These are the activations of a small neural network, seen along a few directions. Each row is one input.
In each table, some parts of the input vary, and every possible input appears once, in random order.
A made-up example of a description, with smaller parts first: one of 4 places along a line, together with either a single point or one of 11 places along a line or (one of 3 separate values, together with one of 5 places around a ring).
Shared parts are said once, and a part with two or three values counts as separate values.
(in the rows, 128 means zero)

Other details of the inputs vary at random and push rows far along two fixed directions, the same in every table; ignore that.

Rows:
R1: [124 119 175 163  85 174 143  70 110 124 105 134 198 140 176]
R2: [135 132 190 184 100 166 106  91 168 138 101 105 173 180 185]
R3: [148 127 185 174 104 147 123  92 158 114 119 125 152 147 178]
R4: [178 138  86  97 157  72 140 172 133 131 146 129  54  86  69]
R5: [124 156 105 127  48 117 169 150 108  84 115  55 162 104  92]
R6: [100  89 148 123 180 142 115 131 119 171 145 173 121 154  83]
R7: [140 123  98 120  46  76 161 140  81  89 103  91 153  75 112]
R8: [144 122 138 133 182 157  99 127 148 140 152 169  70 162 146]
R9: [154 123 159 138 179 120 106 127 149 166 150 166  88 155 122]
R10: [166 119  79  94 162  63 146 165 112 119 147 131  46  77  98]
R11: [ 99 164  87 106  52  83 149 139 102  98 100  71 183  84 129]
R12: [108 164  93 109  34 102 161 139 104  97 118  62 168  93 134]
R13: [134 155  42 109 151  80 104 162 149 115 131 123  45 120  63]
R14: [167 127 161 122 194 150 121 130 141 172 132 152  87 158 136]
R15: [159 128  99 124  90  65 164 150 158 110 116  93 130  81  94]
R16: [138 147 102 135  55 111 172 150 101  89 115  69 148  92  81]
R17: [129 123 100 135  52  97 132 133 109  79 137 101 150  68  83]
R18: [142 110 140 118 197 154 118 137 125 171 138 151  82 151 172]
R19: [ 79 157 110 132  67 102 123 119 131  85 107  52 182 101  87]
R20: [106  91 173 148  89 144 120  98 133 125 118 139 204 132 140]
R21: [ 99 162  45  73 150 102 118 153 100 124 141 154  81  71  71]
R22: [146  87 140 105 198 104 138 131 132 158 137 166  95 137 150]
R23: [134 109 172 157 107 110 134 108 172 118 127 144 164 139 163]
R24: [132 127 127 127 181 159  87 134 155 141 152 169  77 169 150]
R25: [ 97 125 204 177  97 191 122  78 129 132 119  93 222 186 165]
R26: [127 130 118 129 192 139  85 129 154 140 141 180  97 170 146]
R27: [141 134 127 113 211 144  99 140 150 170 119 158 115 183 143]
R28: [132 115 183 152  89 161 153  86  93 135 101 116 201 161 189]
R29: [131 144  77 134  66 100 144 160 140 104 115  63 132  80 151]
R30: [139 151  54 107 140 102 105 166 149 114 141 113  29 121  71]
R31: [129 128  95 133  42  91 150 126  99  79 107 109 152  56 101]
R32: [155 107 151 118 199 141 129 123 121 162 135 153  77 143 162]
R33: [101 129 138  95 189 179  90 108 121 149 175 164 107 168 121]
R34: [137 111 146 131 174 109 122 128 164 168 146 170  95 155 113]
R35: [113  98 184 142 100 141 146 120 122 141  91 123 214 146 138]
R36: [113 136 145 176 120 148 116 113 158 124  99 140 198 139 209]
R37: [ 91 131 135  93 200 159  79 112 119 151 153 172 121 155 116]
R38: [152 116 152 129 179 115 110 131 144 136 160 181  79 141 132]
R39: [140 138  58 114 150 106 138 166 131 109 144 137  30  73 100]
R40: [144 130 140 111 198 166  98 146 152 171 129 147  96 181 149]
R41: [108 160  46  75 138 120 131 152 103 123 162 146  63  80  72]
R42: [127 151  88 122  32 103 175 134  92  91 115  68 157  92 124]
R43: [135 119  95 135  82  64 167 140 155  81 115 114 122  59 119]
R44: [156 127 150 118 196 164 110 137 146 172 129 147  91 171 143]
R45: [106  94 165 144  82 138 137  93 121 126  90 149 203 119 156]
R46: [133 106 162 109 192 150 121 148  90 168 139 173 120 161 108]
R47: [138 119 181 173 113 149 140  91 150 117 102 126 157 126 195]
R48: [116 125 132 108 185 181 121 106  99 165 153 190 101 156 136]
R49: [145 108 147 126 194 118 125 130 132 138 143 186  79 124 148]
R50: [155 155 109 157  66  93 140 130 152 100 118  78 104  94  99]
R51: [101 162  67  60 166  94 133 178 101 119 132 115  80 107  45]
R52: [ 81 133 207 159 102 187 108  78 140 127 118  85 226 191 169]
R53: [122 151  76 152  63 112 140 152 154  84 112  87 130  67 147]
R54: [122 141 104 158  54 117 153 127 111  90 133  65 148  95  72]
R55: [126 139  55  90 137 124 126 144 103 106 181 129  57  98  51]
R56: [128 122 112 116 208 134 107 145 127 173 136 163 109 161 173]
R57: [ 96 143 207 138 102 182 130 107 129 131 104  92 229 189 178]
R58: [123  82 135  90 179 125 132 130  89 167 121 186 110 148 124]
R59: [110 107 198 176  96 155 117 100 120 139 121 114 216 152 142]
R60: [123 115 183 167  91 181 125  76 121 119 131 122 200 155 161]
Each input here is: one of 2 separate values, together with one of 5 places around a ring, together with one of 6 places along a line.
Question: The inputs of R12 and R7 match in every part but the place on the line of 6. If R52 is changed in the same way as R12 into R7, which row does it become?
Answer: R59
Question: Start at R36 and move only the place on the line of 6, one step at a time. The first step leads to R53. Which rows follow, in order?
Answer: R39, R47, R49, R43
Question: Change only the choice among 2 separate values in R3. List by row number the other rows that result.
Answer: R60
Question: Change only the choice among 2 separate values in R43. List by row number the other rows that result.
Answer: R45
Question: Start at R53 and move only the place on the ring of 5, one step at a time. The first step leads to R29. Which rows follow, in order?
Answer: R40, R30, R24
Question: Start at R21 and move only the place on the line of 6, one step at a time. The first step leads to R41. Which rows follow, in order?
Answer: R48, R1, R31, R45

Rows:
R61: [134 134 104 135  72  89 145 131 149 101 104 100 149  82 139]
R62: [123 105 155 118 176 155 116 121 112 164 135 164 135 161 155]
R63: [121 143  73 114 157 101 125 153 144 120 135 131  71 108 106]
R64: [124 125 139 130 188 143 103 131 153 148 144 170 107 154 148]
R65: [126 128  92 102 150 111 136 158 103 133 139 146  76 104  80]
R66: [147 124 170 156  90 114 145 115 147 120 101 111 176 138 164]
R67: [117 129 163 146  90 148 133  96 132 112 117 109 187 131 143]
R68: [121 109 151 123 184 162 108 119 125 164 142 170 118 174 124]
R69: [116 115 157 155  87 136 127 101 129 115 112 110 182 136 150]
R70: [160 132  77 117 147 103 127 149 123 121 150 145  44 100  94]
R71: [111 108 162 122 174 153 115 108 116 154 143 163 124 161 144]
R72: [120 104 157 130 182 156 113 116 120 160 135 171 122 170 129]
R73: [129 131  88 129  66  93 151 151 117  91 111  91 139  84  94]
R74: [126 126  95 100 154 114 135 139 108 117 148 142  73 101  73]
R75: [148 135 100 136  69 100 155 129 138 101 108  98 126  89 139]
R76: [120 124 164 144  93 141 140 109 120 112 109 115 188 123 155]
R77: [155 135  71 115 153 109 126 158 128 120 158 137  39  97  88]
R78: [138 130 173 162  95 131 129 120 161 119 112  88 177 139 163]
R79: [120 119 145 117 180 165 107 127 126 163 143 166 119 178 127]
R80: [115 109 163 117 175 152 118 119 109 157 140 167 130 159 155]
R81: [134 121 155 120 186 144 110 131 146 157 127 132 105 162 147]
R82: [115 110 164 130 179 160 116 114 117 164 135 169 119 161 127]
R83: [118 145  75  89 136 104 130 152 111 118 161 129  72 107  77]
R84: [116 115 161 123 181 167 110 115 122 167 141 169 119 166 125]
R85: [120 127 144 117 182 166 104 125 122 165 126 155 129 181 139]
R86: [117 128 160 112 179 170 113 113 121 154 147 166 127 169 134]
R87: [124 117 150 148  92 137 141 118 125 127 102 109 196 132 157]
R88: [118 163  79 116  63  92 143 140 114  87 122  71 138  86 103]
R89: [121 124 156 149  92 140 143 114 121 131 104 109 192 125 155]
R90: [148 139  68 115 153 112 129 168 134 117 158 131  40 100  93]
R91: [128 135 145 164  94 147 135 114 154 115 103  90 160 135 181]
R92: [116 150 154 139  94 148 128 105 123 116 107 100 190 140 155]
R93: [144 127 173 166  92 124 132 112 155 120 113  95 178 137 158]
R94: [123 144  75  93 146 116 128 161 114 130 153 135  63 107  59]
R95: [123 151  73 123  53  92 141 144 125  81 128  77 132  85  87]
R96: [156 131  82 110 144 103 136 152 123 123 139 150  51 102 105]
R97: [115 129 150 118 179 163 100 116 117 161 131 154 130 181 150]
R98: [121 104 159 120 175 155 111 122 113 158 134 169 127 164 149]
R99: [125 137  93 123  69  92 156 141 111  96 126  84 151  75 116]
R100: [125 140  78 127  56  91 140 137 125  83 127  79 130  80  84]
R101: [158 129  95 113 161  85 134 153 128 132 151 142  54 113  80]
R102: [122 127 157 142  95 140 145 110 118 118 111 110 195 119 160]
R103: [148 111 157 120 172 126 133 126 138 160 127 155 115 158 149]
R104: [136 144  90 144  74  87 131 138 154  87 121  97 132  77 113]
R105: [115 146 154 145  90 151 125 113 128 128 100  97 188 143 151]
R106: [143 131  82 112 152  94 115 147 137 123 143 151  65  95  93]
R107: [131 126 156 153  91 122 128 112 153 115  99 123 178 121 174]
R108: [111 127 158 144  85 139 131  99 131 116 122 105 184 134 153]
Question: The inputs of R71 and R108 match in every part but one. If R74 is changed in the same way as R71 into R108, which row does it become?
Answer: R67
Question: The inputs of R99 and R88 match in every part but one. If R61 is changed in the same way as R99 into R88, which row does it become?
Answer: R63
Question: Describe the family of inputs behind these rows.
Answer: one of 6 places along a line, together with either one of 3 separate values or one of 5 places around a ring
Question: Change only the place on the ring of 5 in R94. List by row number the other rows that result.
Answer: R79, R83, R86, R95
Question: Change only the choice among 3 separate values in R61. List by row number the other rows that result.
Answer: R75, R103
Question: List by row number the other rows that have the place on the line of 6 in common with R65.
Answer: R66, R73, R76, R80, R96, R98, R107
Question: Change only the choice among 3 separate values in R90. List by row number the other rows that result.
Answer: R64, R78
